Each row below holds a small network's activations on one input, seen along a few directions.
In each table, some parts of the input vary, and every possible input appears once, in random order.
A made-up example of a description, with smaller parts first: one of 2 separate values, together with either a single point or one of 9 places along a line or (one of 4 places along a line, together with one of 5 places around a ring).
Shared parts are said once, and a part with two or three values counts as separate values.
(in the rows, 128 means zero)

Other details of the inputs shift rows strongly along two fixed directions, in all tables alike. That doesn't count.
These rows show it; all are for the same input, with only those details redrawn:
[117 154 138 128 103 104 127 133 138 106 155 121  86 120 143]
[105 127 112 122 137 133 129 135 135 118 128 138 135 116 147]
[113 117 125 126 136 121 125 134 127 137 103 131 119 123 133]
[104 126 111 121 138 133 129 135 134 118 127 139 136 116 147]
[118 127 136 129 124 109 123 133 127 134 111 124  99 125 130]

A family of inputs:
r1: [136 132 139 139 123 114 112 133 120 154 110 115 115 120 129]
r2: [120 127 122 123 139 145 146 128 137 111 134 145 143 132 125]
r3: [124 121 124 124 149 138 139 134 133 105 138 149 138 131 129]
r4: [100 125 112 121 131 147 136 123 127 125 137 131 146 120 136]
r5: [162 100 141 134 166 124 124 122  92 173  56 129 131 149  91]
r6: [120 137 124  87 122 141 108 137 127 106 149 108 173 152 118]
r7: [133 125 102 129 132 142 119 144 115 124 149 139 144 120 134]
r8: [128 139 146 133  86 102 128 126 129 121 152 118  98 118 137]
r9: [139 138 132 140 138 133 131  99 125 146 111 117 144 136 120]
r10: [141 106 117 133 124 129 113 143 112 140 118 136 126 134 127]
r11: [146 161 151 136 112 126 139 118 124 122 148 113  98 142 111]
r12: [142 124 131 135 141 122 123 119 144 136 102 122 135 125 132]
r13: [145 128 136 131 152 137 132 128 114 133 117 132 129 139 112]
r14: [131 120 129 135 128 122 116 137 126 146 105 126 133 123 144]
r15: [130 129 136 135 100 107 121 146 126 105 164 127  90 127 131]
r16: [124 130 108 123 134 153 140 134 118 133 149 127 145 128 134]
r17: [132 142 114 135 148 138 125 116 148 121 131 128 154 114 139]
r18: [120 126 113 131 118 139 129 130 130 130 138 129 156 120 151]
r19: [135 120 139 132 152 133 132 124 118 129 117 138 125 141 113]
r20: [122  98 122 131 140 123 125 143 118 134 120 135 119 137 124]
r21: [150 118 143 130 114 116 134 128 125 133 107 121 116 138 110]
r22: [112 118 128 125 139 129 123 129 124 139 106 128 121 123 131]
r23: [137 135 142 135 115 118 125 116 109 164 116 109 117 131 123]
r24: [117 142 115 123 140 144 126 129 128 131 137 129 143 117 150]
r25: [128 134 138 131  90 109 133 141 129 112 162 120  91 127 128]
r26: [105 127 112 122 137 133 129 135 135 118 128 138 135 116 147]
r27: [151 162 149 138 122 108 123 104 138 131 135 111 100 130 131]
r28: [118 124 117 129 126 131 121 143 135 124 132 136 149 112 158]
r29: [115 135 124 122 147 146 130 117 152 119 129 142 137 120 134]
r30: [129 118 141 132 117 107 117 134 124 139 108 126 110 118 136]
r31: [128 118 123 123 143 137 136 139 133 103 135 148 142 123 127]
r32: [122 161 152 134 104 123 134 108 147 111 157 121  96 130 119]
r33: [138 109 118 131 116 132 126 138 117 147 117 128 131 135 126]
r34: [140 160 145 133 108 107 119 123 122 137 144 112  97 123 143]
r35: [144 129 113 125 137 140 131 132 127 104 135 142 147 128 133]
r36: [122 112 123 128 133 135 135 128 113 146 122 124 123 138 119]
r37: [148 138 149 128 101 108 139 122 131 110 141 125 100 130 117]
r38: [147 130 126 136 134 136 134 122 118 134 111 122 139 134 106]
r39: [134  97 122 130 125 122 116 141 113 135 119 142 123 128 126]
r40: [124 121 122 122 134 142 145 132 137 109 132 143 148 124 124]
r41: [118 128 125 124 142 154 145 124 134 115 137 143 147 133 122]
r42: [123 109 108 121 118 138 134 137 124 123 141 143 145 121 139]
r43: [111 115 111 121 134 147 141 134 124 124 146 133 140 129 132]
r44: [135 153 144 142  91 110 122 124 124 137 152 104 101 121 127]
r45: [131 138 146 137  84 103 125 133 131 128 150 113 103 123 139]
r46: [127 126 119 130 129 135 138 119 147 115 132 128 161 120 138]
r47: [138 118 134 131 139 118 125 125 146 135 103 125 134 120 131]
r48: [127 163 152 138 105 122 131 102 142 118 151 118  95 135 118]
r49: [118 116 110 127 144 139 130 136 118 120 150 138 136 131 138]
r50: [128 142 114 140 137 144 133 109 140 121 137 121 163 121 130]
r51: [141 123 120 127 128 135 132 129 105 156 123 124 133 134 122]
r52: [123 123 129 125 152 145 138 131 130 108 141 147 140 131 127]
r53: [123 100 127 131 142 127 125 139 113 136 125 130 119 136 122]
r54: [122 129 128 130 130 138 129 121 115 157 117 116 133 129 124]
r55: [104 132 111 123 130 147 135 118 125 129 139 130 145 122 139]
r56: [142 104 132 135 110 114 110 146 114 140 120 131 106 134 122]
r57: [115 151 138 129  93 108 134 126 134 111 162 117  91 124 134]
r58: [118 141 121 125 148 147 129 111 149 121 130 141 138 122 136]
r59: [142 143 149 131 114 101 127 118 150 113 136 121  98 116 132]
r60: [108 123 116 125 132 131 126 142 135 117 127 137 140 109 148]
r61: [116 148 121  96 136 117 103 139 147 123 148 123 170 143 127]
r62: [120 127 122 123 144 132 132 128 155 113 125 140 141 110 136]
r63: [139 117 154  96 126 117  88 140 111 131 115 101 133 159  98]
r64: [136 115 124 130 143 133 124 140 107 146 126 126 124 135 122]
r65: [146 146 148 144 103 108 131 110 142 123 134 105 110 133 125]
r66: [121 135 122 127 143 154 144 118 129 117 138 141 148 136 123]
r67: [134  84 149 132 164 116 118 119 127 185  29 131 115 139  91]
r68: [158 159 148 137 112 116 138 112 115 126 139 112 103 143 112]
r69: [121 133 139 130 126 117 120 123 122 142 113 120 100 128 130]
r70: [155 125 140 135 117 119 133 123 122 134 105 118 117 142 109]
r71: [145 145 135 137  93 115 125 135 117 134 155 111  96 128 119]
r72: [141 105 155 145 151 129 121 103 113 193  46 110 122 151  83]
r73: [137 130 105 125 138 141 126 137 110 128 151 139 144 126 140]
r74: [124 124 120 126 132 134 139 114 145 114 130 135 155 116 135]
r75: [134 101 121 128 112 129 126 142 119 145 117 131 131 132 127]
r76: [111 113 107 122 131 140 141 139 128 121 142 138 138 129 135]
r77: [147 111 130 126 134 126 126 136 122 123 109 137 131 131 117]
r78: [136 118 119 120 139 134 134 131 128 102 135 150 144 121 131]
r79: [124 116 137 131 132 125 135 120 141 133 105 129 134 124 114]
r80: [111 133 121 125 137 143 139 116 147 116 130 141 146 124 128]
r81: [151 127 127 133 144 131 125 130 113 128 113 131 133 131 109]
r82: [112 146 121  95 125 125 109 130 139 118 150 111 180 151 120]
r83: [105 118 113 125 124 136 134 135 131 121 133 135 150 113 140]
r84: [126 147 120 127 150 148 129 112 147 125 133 133 144 123 138]
Q: What is each input in this table made of?
A: one of 4 places along a line, together with either a single point or (one of 2 separate values, together with one of 10 places around a ring)
Q: Changing only the place on the line of 4 turns r34 into r23. The same change can be made to r29. Which row results?
A: r32
Q: Changing only the place on the line of 4 turns r19 into r66. The same change can be made to r63. Which row results?
A: r6
Q: Start at r12 and move only the place on the line of 4, one step at a time. The first step leads to r65. Which rows follow, in order?
A: r70, r35
Q: Start at r25 and move only the place on the ring of 10, one step at a time. The first step leads to r76. Which rows follow, in order?
A: r43, r36, r16, r51, r71, r33, r75, r42
Q: Change only the choice among 2 separate values in r34. List by row number the other rows that result.
A: r27

A family of inputs:
r85: [129 128 126 129 118 128 127 130 123 135 132 129 121 128 130]
r86: [131 134 135 132 131 125 132 118 136 129 129 125 125 130 126]
r87: [128 126 125 130 121 123 130 134 121 131 132 126 121 126 130]
r88: [124 122 130 128 128 122 128 134 125 121 128 133 115 127 130]
r89: [135 138 132 128 130 129 124 123 126 128 131 122 128 134 121]
r90: [123 127 128 133 125 123 130 130 124 128 127 128 116 122 135]
r91: [126 130 128 132 125 124 131 131 128 132 126 129 117 121 135]
r92: [136 136 135 127 130 126 128 124 127 129 132 124 128 135 124]
r93: [126 123 128 127 128 121 129 136 128 122 128 132 114 126 129]
r94: [130 138 133 132 129 129 128 119 135 128 128 122 126 129 121]
r95: [126 119 131 129 121 127 126 135 122 126 135 129 120 131 125]
r96: [133 139 136 123 126 128 131 122 125 125 128 124 129 134 121]
r97: [136 135 134 129 131 127 127 124 126 129 133 123 128 135 124]
r98: [135 139 132 128 129 130 124 123 126 128 131 121 128 134 121]
r99: [135 139 133 126 128 130 126 123 126 127 130 122 128 134 120]
r100: [128 126 127 126 119 119 124 135 126 129 130 122 127 131 130]
r101: [126 130 131 127 123 120 123 132 133 129 126 125 124 124 132]
r102: [127 125 130 127 126 125 125 132 130 126 128 135 115 126 129]
r103: [ 93 119  64 107 160 182 138 139 140  93 163 160 222 108 170]
r104: [136  59 127 127 189 144 120 124  98 203  11 135 172 149  89]
r105: [130 137 133 132 130 128 128 119 134 129 129 123 126 129 122]
r106: [134 137 136 125 127 128 131 122 126 126 129 125 128 134 122]
r107: [125 121 132 129 127 125 126 132 128 122 128 133 114 126 131]
r108: [129 138 134 130 127 129 130 120 134 127 126 123 126 130 120]
r109: [125 129 126 133 125 121 131 132 126 129 126 128 117 122 135]
r110: [126 131 132 127 121 121 120 129 133 130 126 127 124 124 132]
r111: [124 127 132 127 123 118 123 131 129 126 126 125 124 123 132]
r112: [124 127 130 134 124 126 128 127 127 130 127 129 116 121 137]
r113: [127 137 135 127 126 128 136 117 135 125 124 126 125 130 121]
r114: [129 123 128 126 120 127 125 135 125 129 134 131 120 132 124]
r115: [126 131 128 132 122 126 128 128 129 133 126 131 118 122 134]
r116: [124 127 134 128 123 122 121 129 132 128 126 125 123 122 134]
r117: [125 129 129 127 124 116 124 133 131 127 126 125 124 124 132]
r118: [126 124 129 132 120 128 127 130 121 132 133 126 120 126 131]
r119: [145 127 132 139 124 125 133 128 132 119 125 133 126 124 126]
r120: [125 120 130 128 122 125 128 137 120 125 135 129 120 132 124]
r121: [117 128 110 124 148 150 139 120 141 118 135 141 162 123 140]
r122: [131 135 133 134 131 127 128 119 136 130 130 124 125 129 124]
r123: [119 123 109 120 132 141 124 132 131 125 133 135 156 126 139]
r124: [147 127 129 130 123 125 130 127 124 123 131 128 128 128 123]
r125: [126 124 127 131 121 125 129 132 118 130 133 126 121 127 129]
r126: [131 133 134 133 131 125 131 118 135 129 130 125 125 130 126]
r127: [136 137 133 129 131 128 124 123 127 129 133 122 128 134 122]
r128: [128 135 135 129 127 127 135 117 136 126 125 126 124 130 124]
r129: [129 122 128 126 123 125 128 138 125 128 134 129 119 131 125]
r130: [127 124 131 126 118 124 122 131 126 130 131 122 127 129 130]
r131: [121 124 109 125 133 142 133 134 126 127 136 136 147 121 140]
r132: [119 122 112 122 139 139 132 137 133 117 134 142 139 120 140]
r133: [129 127 128 125 119 121 123 134 128 130 130 122 127 131 130]
r134: [128 137 135 129 126 129 134 118 135 126 125 123 126 130 121]
r135: [127 121 127 127 123 123 129 138 123 126 134 128 120 131 124]
r136: [134 139 135 125 127 130 129 122 125 126 128 122 129 134 120]
Q: Changing only one part turns r97 into r126. The same change can be made to r131. Which row results?
A: r91
Q: Changing only one part turns r112 into r118. The same change can be made to r109. Which row results?
A: r87
Q: What is each input in this table made of?
A: one of 2 separate values, together with either a single point or one of 10 places around a ring or (one of 3 separate values, together with one of 5 places around a ring)
Q: Change only the place on the ring of 5 in r135. List by row number the other rows that result.
A: r95, r114, r120, r129
Q: Change only the choice among 2 separate values in r134. List by row number the other rows that result.
A: r136
Q: Change only the choice among 3 separate values in r90. List by row number the other rows that result.
A: r88, r111
Q: Change only the place on the ring of 5 in r110. List by row number the other rows that result.
A: r101, r111, r116, r117
Q: Change only the choice among 2 separate values in r94. List by row number the other rows that result.
A: r98
